A small network was shown many inputs. Here are its activations along a few directions, one row for each input.
Each table varies a few parts of the input and shows all the possible inputs, shuffled.
Descriptions start from the smaller parts, as in this example, which fits no table here: one of 5 places around a ring, together with either a single point or one of 9 places along a line or (one of 3 separate values, together with one of 6 places along a line).
Shared parts are said once, and a part with two or three values counts as separate values.
(in the rows, 128 means zero)

Other details of the inputs vary at random and push rows far along two fixed directions, the same in every table; ignore that.

Rows:
R1: [134 140 112 149 144 145 124 115 134 123 127 138 135 124 135]
R2: [116 144 209  99 117 209 129 171 178 137 165 137 109 125 141]
R3: [130 138 122 136 145 147 146 119 119 125 108 127 139 144 139]
R4: [159 179  61 149 178 144 113 111 129  90  56 169 154 157 120]
R5: [107 133 216  95 140 192 105 168 141 149 136 146  71 115 149]
R6: [115  82 122 140  85  83 137 108  95 174 155 103 144 109 147]
R7: [123 131 213  90 144 209  94 161 124 146 140 139  86 124 151]
R8: [151 142 124 140 123 123 128 131 129 140 112 140 165 126 119]
R9: [131  97 142 147  80  83 152 114 115 159 162 102 172 118 125]
R10: [132 107 103 144 119 116 109 111 113 142 147 124 145 115 135]
R11: [129  71 124 155  89  92 141 105  97 148 175 102 154 122 148]
R12: [134 115 137 147  98 102 153 127 139 133 135 118 155 123 113]
R13: [138 123 122 137 140 129 119 133 136 102 119 133 113 147 117]
R14: [152 174  71 130 186 125 112 121 131  68  54 163 128 162 110]
R15: [116 144 111 146 131 139 144 122 146 116 122 138 116 119 122]
R16: [122  92 121  99  84  72 133 121 109 151 176  87 155 120 133]
R17: [125 148 196  92 125 208 108 169 159 155 160 144 124 123 149]
R18: [119 140 123 144 130 135 149 120 143 124 104 136 118 127 126]
R19: [133 107 137 119 108  79 132 130 120 133 131 118 146 124 112]
R20: [113 120 219 102 138 206 113 171 147 135 148 131  72 135 136]
R21: [112  99 108 148 100  95 154 102 109 155 166 107 142 106 140]
R22: [112  84 109 139  85  88 131 106  97 167 174 104 143 100 140]
R23: [118  81 106 127 115  73 113 115 107 129 158 103 124 115 131]
R24: [128 145 116 121 139 116 122 122 110 135 100 130 117 123 133]
R25: [139 179  75 118 191 126 128 122 124  73  42 151 124 165 109]
R26: [143 188  72 112 165 120 146 128 163  77  72 144 141 163  91]
R27: [141 138 108 125 150 133  97 124 121 118 121 135 121 120 128]
R28: [114 144 211 122 133 213 126 155 145 163 144 149  93 114 157]
R29: [128  94 119 157 103 106 137 119 124 118 147 115 138 133 135]
R30: [140 141 140 129 125 117 136 137 146 117 113 134 134 136  94]
R31: [121  95 112 140 117  94 122 121 128 121 153 108 114 125 116]
R32: [116 141 109 120 143 113 121 129 122 116 119 135 106 122 122]
R33: [152 146 134 119 134 121 119 130 124 130 109 138 146 125 108]
R34: [119 137 207  71 132 191 108 178 161 139 159 139  98 125 142]
R35: [118 102 123 142 110 115 155 120 119 122 131 105 131 137 131]
R36: [162 181  65 131 186 134 104 109 121  79  54 163 137 157 111]
R37: [119 141 126 132 136 121 141 134 136 119 102 130  99 135 115]
R38: [131 151 113 119 126 131 154 126 145 128 132 124 160 137 133]
R39: [115  99 107 123 104  80 123 112  94 150 161 100 126 103 134]
R40: [118  86 106 157  98  90 138 109 126 128 160 103 136 112 133]
R41: [115 141 110 134 136 118 134 129 137 113 123 129 101 126 110]
R42: [135 133 114 129 144 146 126 122 112 130 102 134 142 140 137]
Description of these inputs: one of 6 places around a ring, together with either one of 2 separate values or one of 5 places around a ring.
The inputs of R16 and R38 match in every part but the place on the ring of 6. If R24 is changed in the same way as R16 into R38, which row does it become?
> R28
The inputs of R40 and R10 match in every part but the place on the ring of 6. If R2 is changed in the same way as R40 into R10, which row does it become?
> R17
Start at R22 and move only the place on the ring of 5, one step at a time. The first step leads to R10. Which rows follow, in order?
> R4, R42, R6
Change only the place on the ring of 6 in R12. List by row number the other rows that result.
> R8, R9, R19, R30, R33
Change only the place on the ring of 5 in R29. List by row number the other rows that result.
> R15, R18, R35, R40

Rows:
R43: [132 103  68 168 104  64 153  91 108 129 131 108 162 125 122]
R44: [108  86 138 118  86  81 155 121 105 158 163  88 133 117 137]
R45: [117  69 191 125  73 121 128 146 133 156 207 100 124 113 135]
R46: [121 155 211 106 149 224 105 160 140 156 133 157  95 115 155]
R47: [118  95 128 107  93  78 139 124 109 149 161  94 144 119 129]
R48: [115 107 205 109 139 199  76 158 122 146 165 140  65 113 153]
R49: [152 154  86 146 152 131 126 114 136  99  94 147 155 143 117]
R50: [141 144 116 120 138 114 129 133 141 107 104 134 140 145 108]
R51: [132 168  95 119 186 141 108 133 138  80  73 153  89 145 111]
R52: [111 101  89 144  93  63 167 104 115 134 137  97 144 125 125]
R53: [136  99 131 131 104 104 119 120 112 140 149 114 151 123 131]
R54: [132 177 135 137 161 179 136 142 168  98  92 160 110 140 113]
R55: [123 147 155 133 140 187 124 139 142 142 129 149 116 122 147]
R56: [154 186  44 129 174 106 128 104 122  99  54 150 164 147 110]
Describe the family of inputs behind these rows.
> one of 2 separate values, together with either a single point or one of 6 places around a ring
The inputs of R55 and R52 match in every part but the choice among 2 separate values. If R53 is changed in the same way as R55 into R52, which row does it become?
> R50

Rows:
R57: [118 104 144 111  94  89 147 137 123 149 142 106 147 127 123]
R58: [145 152 159 116 151 195  96 150 134 127 116 162 144 131 152]
R59: [134 109 116 107 101  89 133 132 126 134 144 105 154 128 109]
R60: [109 117 220  97  94 167 131 165 151 158 188 119  92 102 140]
R61: [143 162 150 125 155 195  90 136 145 138 114 159 139 126 138]
R62: [144 104 137 111 105  81 128 127 122 133 141 105 162 132 112]
R63: [122 108 118 150 113 105 147 109 108 153 150 111 150 110 142]
R64: [114 170 157 111 151 183 147 155 174 107 112 143  97 146 119]
R65: [130 163 156 136 143 181 140 149 184  98 116 152  89 145 116]
R66: [136 153  52 185 154 117 150  98 138  95  85 150 146 140 115]
R67: [134 161  36 113 194  70 111 113 103  54  50 137  90 162  92]
R68: [119  78  99 132 137  95  92 105  72 133 139 112  91 111 148]
R69: [116 106 121 158 101 115 149 103 107 143 147 109 140 116 139]
R70: [127 104 128 139  99 109 131 113 105 167 148 122 152 117 148]
Describe the family of inputs behind these rows.
> one of 2 separate values, together with either a single point or one of 6 places along a line
The inputs of R59 and R61 match in every part but the choice among 2 separate values. If R57 is changed in the same way as R59 into R61, which row does it become?
> R70
Change only the choice among 2 separate values in R67. List by row number the other rows that result.
> R68

Rows:
R71: [122  76 245 114  77 169 117 167 141 186 223 125 131 104 146]
R72: [117 157 140 154 140 175 170 128 138 131  91 143 119 144 139]
R73: [110  67  89 134  96  69 127 113 114 121 158  99 130 134 136]
R74: [138 151 110 126 159 142  93 129 113 131  79 158 115 124 136]
R75: [104  88 204 101 100 121 120 156 119 146 186 104  75 107 135]
R76: [117 102  67 133 109  39 139 111 116 100 114 108 128 140 115]
R77: [146 157 151 125 147 150 136 145 162 121 103 146 151 143 119]
R78: [119 109  73 120 132  48 146 101  92 120 125  92 125 128 112]
R79: [142 125  76 121  92  67 157 100 120 133 128  93 174 134 114]
R80: [115 145 128 103 165 158 103 134 116 142 112 137 101 122 135]
R81: [127 177 110 137 150 162 142 120 149 125 114 158 141 115 153]
R82: [149 132 149 135 152 160  88 124 111 117 112 152 110 126 135]
R83: [128 106 136 128  82 102 135 126 116 161 176 107 166 123 127]
R84: [137 161 142 110 135 159 140 144 152 115  96 140 148 138 116]
R85: [130 158 117 170 143 159 134 125 167 109 113 149 114 118  99]
R86: [146 137 109 137 170 165 102 125 123  91 116 137 120 148 131]
Describe the family of inputs behind these rows.
> either one of 3 separate values or one of 5 places around a ring or one of 8 places around a ring
Start at R83 and move only the place on the ring of 5, one step at a time. The first step leads to R79. Which rows follow, in order?
> R84, R77, R71

Rows:
R87: [119 103 201 113 122 185  92 155 134 144 174 136  87 114 147]
R88: [115  55 108 147  86  56 124 102  85 143 175  88 126 114 136]
R89: [130  99  55 141 119  36 136  99 102 101 120  99 141 139 106]
R90: [134 142  72 123 151  84 133 112 118  94  87 124 130 144 107]
R91: [133 169  34 148 152  79 168  97 132  87  61 132 150 151 102]
R92: [129 160 166 116 156 199 107 146 138 139 117 155 110 124 146]
R93: [144 163 140 131 149 175 126 141 155 117 107 156 137 138 124]
R94: [129 147 166 139 137 187 124 143 151 132 127 150 120 127 135]
R95: [143 157  66 121 155  90 132 115 121  97  74 135 144 149 106]
R96: [125  99  92 145  91  55 164 109 125 122 147  96 159 129 111]
R97: [132 142 160 135 131 176 123 140 143 140 134 146 126 123 137]
R98: [115  90 103 134  86  61 159 107 103 153 155  91 152 118 131]
R99: [144 167  35 149 158  90 151  91 115 104  65 137 167 143 115]
R100: [141 125  82 152 122  96 139 101 110 131 117 123 165 127 126]
R101: [126 108 175 109 114 145 106 149 130 142 161 124 116 120 134]
R102: [121 116  80 128 131  78 134 110 102 117 111 111 122 131 124]
R103: [130 177 125 136 162 179 133 133 153 115  89 159 118 136 127]
R104: [141 195 109 117 175 169 129 133 144 109  69 161 130 145 122]
R105: [104  64 123 151  68  66 161 107 105 158 184  81 139 108 140]
R106: [129 185 131 123 164 179 136 142 160 111  85 157 113 140 120]
R107: [120  70 148 113  77  72 137 123 101 163 180  86 146 114 139]
R108: [146 164 137 128 152 176 118 136 147 121 109 156 139 135 127]
R109: [ 99  91 212 102 113 170 100 161 124 156 181 118  65 109 152]
R110: [122 147 177 102 148 186 105 155 136 138 126 147  93 122 142]
R111: [104  37 102 141  70  32 137  96  71 160 188  69 133 104 146]
R112: [148 180 131 117 162 173 119 144 155 109  92 159 136 141 116]
R113: [119  99 143 115 101 108 129 124 106 160 157 106 133 114 145]
R114: [146 141  90 137 138 112 125 112 122 116 107 132 158 139 123]
R115: [108 107 179 118 130 165 101 144 125 145 160 129  76 111 148]
R116: [114  60 155 115  61  65 145 124 100 172 197  78 151 110 138]
R117: [134 126 167 109 120 150 112 145 136 141 148 131 130 123 133]
R118: [119 103 186 125 123 173 100 145 123 147 165 131  93 111 148]
R119: [150 193 118 122 169 166 130 140 164  97  77 166 140 148 109]
R120: [139 172 119 143 155 166 134 134 164  96  95 155 129 145 114]
R121: [144 124  67 143 136  83 126 103 113 108 103 125 158 141 118]
R122: [124  97 189 123 103 166 106 142 119 166 176 125 120 105 154]
R123: [128 160 136 108 168 159 109 147 143  98  95 149  89 142 115]
R124: [134 120  91 151 112  90 149 110 130 119 124 116 158 136 115]
R125: [128 138 118 137 129 130 140 119 127 136 120 133 139 125 134]
R126: [123 127 162 142 119 166 132 139 145 133 146 136 118 121 136]
R127: [123 141 133 123 125 128 147 134 149 117 121 129 125 135 115]
R128: [108 100 208 111 116 182 100 153 122 168 179 128  91 103 159]
R129: [141 142  65 131 152  85 125 111 123  88  88 132 137 145 105]
R130: [138 122  76 144 143  88 122 110 118  97 104 125 130 141 113]
R131: [139 139  89 143 149 119 118 110 116 116 101 140 139 133 126]
R132: [120 110 180 121 100 147 132 149 147 145 168 120 124 120 129]
R133: [126 152 154 115 136 152 136 146 156 122 116 138 120 135 117]
R134: [119 118 190 106 107 151 132 153 141 153 161 122 119 118 133]
Describe the family of inputs behind these rows.
> one of 6 places around a ring, together with one of 8 places along a line
The inputs of R97 and R119 match in every part but the place on the ring of 6. If R100 is changed in the same way as R97 into R119, which row does it become?
> R112
The inputs of R127 and R105 match in every part but the place on the ring of 6. If R123 is changed in the same way as R127 into R105, which row does it become?
> R115
Start at R130 and move only the place on the line of 8, one step at a time. The first step leads to R87. Which rows follow, in order?
> R121, R114, R108, R93, R124, R120
Change only the place on the line of 8 in R109. List by row number the other rows that result.
> R91, R98, R102, R104, R106, R110, R113
